A small network was shown many inputs. Here are its activations along a few directions, one row for each input.
In each table, some parts of the input vary, and every possible input appears once, in random order.
Descriptions start from the smaller parts, as in this example, which fits no table here: one of 8 places around a ring, together with either a single point or (one of 2 separate values, together with one of 4 places along a line) or one of 11 places along a line.
Shared parts are said once, and a part with two or three values counts as separate values.

Other details of the inputs shift rows strongly along two fixed directions, in all tables alike. That doesn't count.

Table:
r1: [  9   2  10  25  -4  -5 -43   1  29   1 -29   6 -24  10  32]
r2: [  2 -20 -18  -5 -15  27  53  -3  -1   7  29  33  27   6 -49]
r3: [ 32  17  17  -8  -3  -1 -32  29  14  14 -31  23 -11  -2  17]
r4: [-52 -24  11   5   9  12  59 -24  -8 -19  38  23  36 -23 -37]
r5: [-10 -57  27  10 -10  38  -3  25  50  33  38  75  -5  19   1]
r6: [ -4  67 -52  -9  31 -40 -13 -15 -40  -5 -23 -78  17 -24  -9]
r7: [ 16   5  22  14  -2   2 -33  11  25   6 -23   7 -19   3  41]
r8: [  7 -24  15  10   3   2 -46  21  43  16 -11  35 -27  10  36]
r9: [ -2  46  -4 -29  33 -37  11  -4 -40 -35 -44 -28  16 -37   1]
r10: [-11 -10  50  -3  11 -10 -18  16  15   5 -35  33  15  -2   8]
r11: [-30 -45 -19   0  -2  23  18 -12 -24 -15  77   9  23 -28 -29]
r12: [-51 -28  -7  40  -3  17   9  -7  28  34  53  15  35  11 -38]
r13: [-32 -17 -16  19   0 -13  43 -48  -5 -33  78 -19  27  13 -59]
r14: [  3 -26  29  12 -18  27  -1  17  27  28 -10  47   4  42  19]
r15: [-11   2 -65   7  -3   9  61 -45 -16 -38  47 -30  15 -46 -74]
r16: [ 19  40 -21 -18   8  -4  30 -14 -50 -18 -43 -57  -7   8   5]
r17: [-10  60 -42  -4  31 -33  -9 -34 -46  -4 -24 -91  12 -20  -3]
r18: [ 11   1  17 -14  11   9 -19  27  12  12 -21  14 -22  16  46]
r19: [  4  42 -60 -15  31 -25  12 -43 -42 -46 -15 -79 -30 -32  20]
r20: [-23 -11 -18   5 -11  36  62 -36 -13 -13  55   3  10 -21 -37]
r21: [-26 -33  -4  -6 -41 -12  38  14   8  18  52  22  32  -6 -53]
r22: [ 37  27   2  -4   3 -15 -37  20  14  -1 -39  -4 -16 -14  23]
r23: [-32 -28 -17  12 -14  26  33 -30 -37 -25  76  -7  32 -37 -40]
r24: [-53 -34  -1 -10  23  10  59 -15  -6 -19  44  25  29 -22 -32]
r25: [ 27  26  17  -9   3  -1 -23   3  -8   6 -39  -9 -21  -5  26]
r26: [ 30  39  -1 -21   4  -4 -10  19 -11  -5 -37 -13 -10  -6  14]
r27: [ 16  12  -3  -8  19  -9 -27   8   7  -5 -23 -13 -30  -6  48]
r28: [-14 -46  36  25 -26  40 -11  14  53  28  31  71  -2  17  -8]
r29: [ 28  30 -14  -2   6 -20 -31   4   2 -11 -34 -15 -18 -21   8]
r30: [-14 -14 -26   9  -2 -22  34 -30   1 -30  68  -8  35   5 -81]
r31: [-28 -28 -24  -6   1  33  45 -23   1  -9  61  14   0 -17 -32]
r32: [ 14  -3  19  -7  11   3 -21  32  10  19 -29  23 -26  31  47]
r33: [ -3 -49  21  30 -22  27 -12   1  52  24  27  56   0   1 -31]
r34: [ 15  -3  21   2  -6  -5 -52  11 -21  -2 -11  -7   4 -16  17]
r35: [-13   2 -31 -11  -4  33  80 -43 -34 -22  45 -28  16 -31 -55]
r36: [  3 -44  45  19 -27  34 -30  24  58  36   6  69  -5  17 -11]
r37: [ 12 -36  34  13 -22   7 -65  49  24  19   9  55  18  -1  -1]
r38: [ 20  23  17   1   2  -3 -13  10  -9   6 -43  -3 -23  20  45]
r39: [-19   3   2  11  24 -19 -60  26  27  39 -17  -4   0  28  36]
r40: [ 26  29  -2 -17   4  -1   9  -8 -30  -2 -42 -29  -8   9  16]
r41: [ 12  44  -7 -14  10   0  13 -15 -35 -19 -27 -41 -16 -10  33]
r42: [ 16   2  33  11   4 -42 -55   2  24  -3 -15  -6   0  40   5]
r43: [ -1  49 -29 -36  -5 -53  29 -31 -70 -20 -17 -93   2 -30   5]
r44: [-14  -6 -35  -5 -11  29  54 -24  -8 -18  51   7  16 -34 -69]
r45: [ 33  35  -4 -14   6 -11  -4  18 -19  -1 -41  -8 -12   3  13]
r46: [ 24  -4  20  21  -8  -7 -58  11  38  12 -43  12 -24  10  22]
r47: [-19 -35 -21  -8  -1  35  62 -12  -6   4  46  21  13  12 -25]
r48: [ 11  23   0  10   5  -9 -28 -11   2 -10 -29 -19 -25 -10  35]
r49: [-34 -66  27   0 -34  -5   1  37  42  41  44  53  11  28   1]
r50: [ -8 -41  32  24 -25  35  10  31  36  31   0  57   7  53   2]
r51: [ 12  22 -16 -21  19  -6   8  10 -29  -7 -42 -30 -20  27  42]
r52: [ 28   5  32   2  -5   4 -23  23   9  23 -43  19 -19  25  25]
r53: [ 24  63 -52 -31  15 -17  47 -15 -69 -35 -39 -74   0 -11  -7]
r54: [ 32  18  14   2   3  -8 -35   5  10   2 -40 -14 -22  -9  30]
r55: [ -9  -1  32  -4 -27 -35 -27  25   5  25 -20  -2  -1  19  42]
r56: [  2  -1   8   0  22 -44 -39   0  12 -16   5 -16  -8  39  20]
Description of these inputs: one of 4 places along a line, together with either one of 5 separate values or one of 9 places along a line.
- The inputs of r54 and r22 match in every part but the place on the line of 4. If r17 is changed in the same way as r54 into r22, which row does it become? => r6
- The inputs of r25 and r3 match in every part but the place on the line of 4. If r33 is changed in the same way as r25 into r3, which row does it become? => r29
- Change only the choice among 5 separate values in r56. List by row number the other rows that result. => r11, r24, r39, r49
- Change only the place on the line of 9 in r28. List by row number the other rows that result. => r1, r7, r14, r20, r38, r41, r48, r50

Table:
r57: [ 19 -29  27  11 -16  36 -23  25  37  23  -6  57 -18   6  17]
r58: [ 14  28 -18 -19   0  -5  26  -6 -41 -12 -15 -25   6 -15  -8]
r59: [-25   3 -31 -18   8  14  66 -28 -50 -21  26 -27   9 -17 -10]
r60: [  1   6  28  -7  13 -28 -33  20   2   4 -33  -3 -10  12  49]
r61: [ 26  18  17  11   6 -20 -77  14  27   5 -38  -2 -26   4  43]
r62: [ -6  55 -18 -24  33 -46  -3 -24 -59 -36 -34 -74  -9 -18  44]
r63: [-21  -9 -49  20  -5  11  29 -44  -5 -18  66 -29   9 -29 -54]
r64: [ 17  61 -31 -10  14 -56 -27 -14 -38 -15 -31 -84  -2 -10   9]
r65: [ 14 -12  22  -5 -22  13   2  29  12  23 -21  34   5  12   0]
r66: [-16 -11 -25   8   3  17  32 -32  -7 -27  44  -5   6 -37 -42]
r67: [  1  -2   4   3   5   8  23   3  13  10 -19   4 -15  53  17]
r68: [ 13 -22   1   5 -19  47  13  11  18  13  12  37 -17  -2  -3]
r69: [-11  22  -8 -15  22 -35  -9 -15 -25 -24  -6 -44  -1  -5  23]
r70: [ 32   1  20  -1  -7  21 -37  24  20  18 -45  28 -31   5  44]
r71: [ 12 -20  27  19  -3   0 -57  18  44   7  -8  33  -8   3  16]
r72: [-47 -30 -30  18   1  -1  31 -24  -2  -1  72 -17  25   3 -42]
r73: [  2 -26  26   1 -18  15  10  24  19  20   8  45  18   6 -23]
r74: [ 16   5   9  20   4 -14 -76  14  37  13 -25   6 -20   6  28]
r75: [  3  47  -8 -32  24 -21  12 -11 -59 -29 -42 -59 -14 -15  50]
r76: [ 13 -16  21   9  -5  22 -21  10  25   5  -3  38  -9  -9   8]
r77: [-40 -26  -7  -4   2  19  59 -20 -16 -13  52  10  24 -14 -29]
r78: [ -4 -16 -14   1   1  38  41 -20  -6 -11  35  10   1 -35 -34]
r79: [ 16 -16  29  16  -3   8 -45  16  37  14 -16  39 -15  -3  22]
r80: [ -1 -12  26   8  -9 -12 -26  21  20  11  -7  28  16   8 -12]
r81: [  5 -13  32  14 -12 -18 -53  30  41  27  -6  34  13  26  -5]
r82: [-21 -34  25  19  -9 -11 -42  20  41  28  17  28  10  36  16]
r83: [  4 -22  13  -1 -28  29  22  27  17  30   8  41  12  15 -23]
r84: [-22 -10 -19  -8  -5  13  59 -18 -19 -14  42   7  35 -28 -63]
r85: [ 13   4  26   1  -3 -22 -31  24   9   8 -32  13   6   4   9]
r86: [-17 -26  34  12  -1 -16 -46  22  40  28   8  31   2  34  20]
r87: [-32 -20 -28   4  -7   4  52 -29 -11 -19  64  -2  43 -22 -81]
r88: [-20 -44  17  -2 -14  29  30  19  17  25  28  47   3  16  -3]
r89: [ 42  80 -28 -24  23 -29  15 -13 -44 -21 -77 -72 -22  20  25]
r90: [ 21  68 -28 -16  21 -61 -37 -14 -45 -24 -50 -84  -4 -12  20]
r91: [-30 -26 -32 -11 -11  37  95 -27 -30  -5  65  -3  13  -6 -40]
r92: [ 32  44 -30  -3  15  12  28 -31 -19 -24 -35 -40 -35   9  13]
- The inputs of r84 and r76 match in every part but one. If r83 is changed in the same way as r84 into r76, which row does it become? => r68
- What is each input in this table made of? => one of 3 separate values, together with either a single point or one of 11 places along a line
- Which other rows agree with r59 in the choice among 3 separate values? List them by row number. => r60, r62, r67, r69, r72, r75, r77, r82, r86, r88, r91
- Change only the choice among 3 separate values in r89. List by row number the other rows that result. => r67, r92
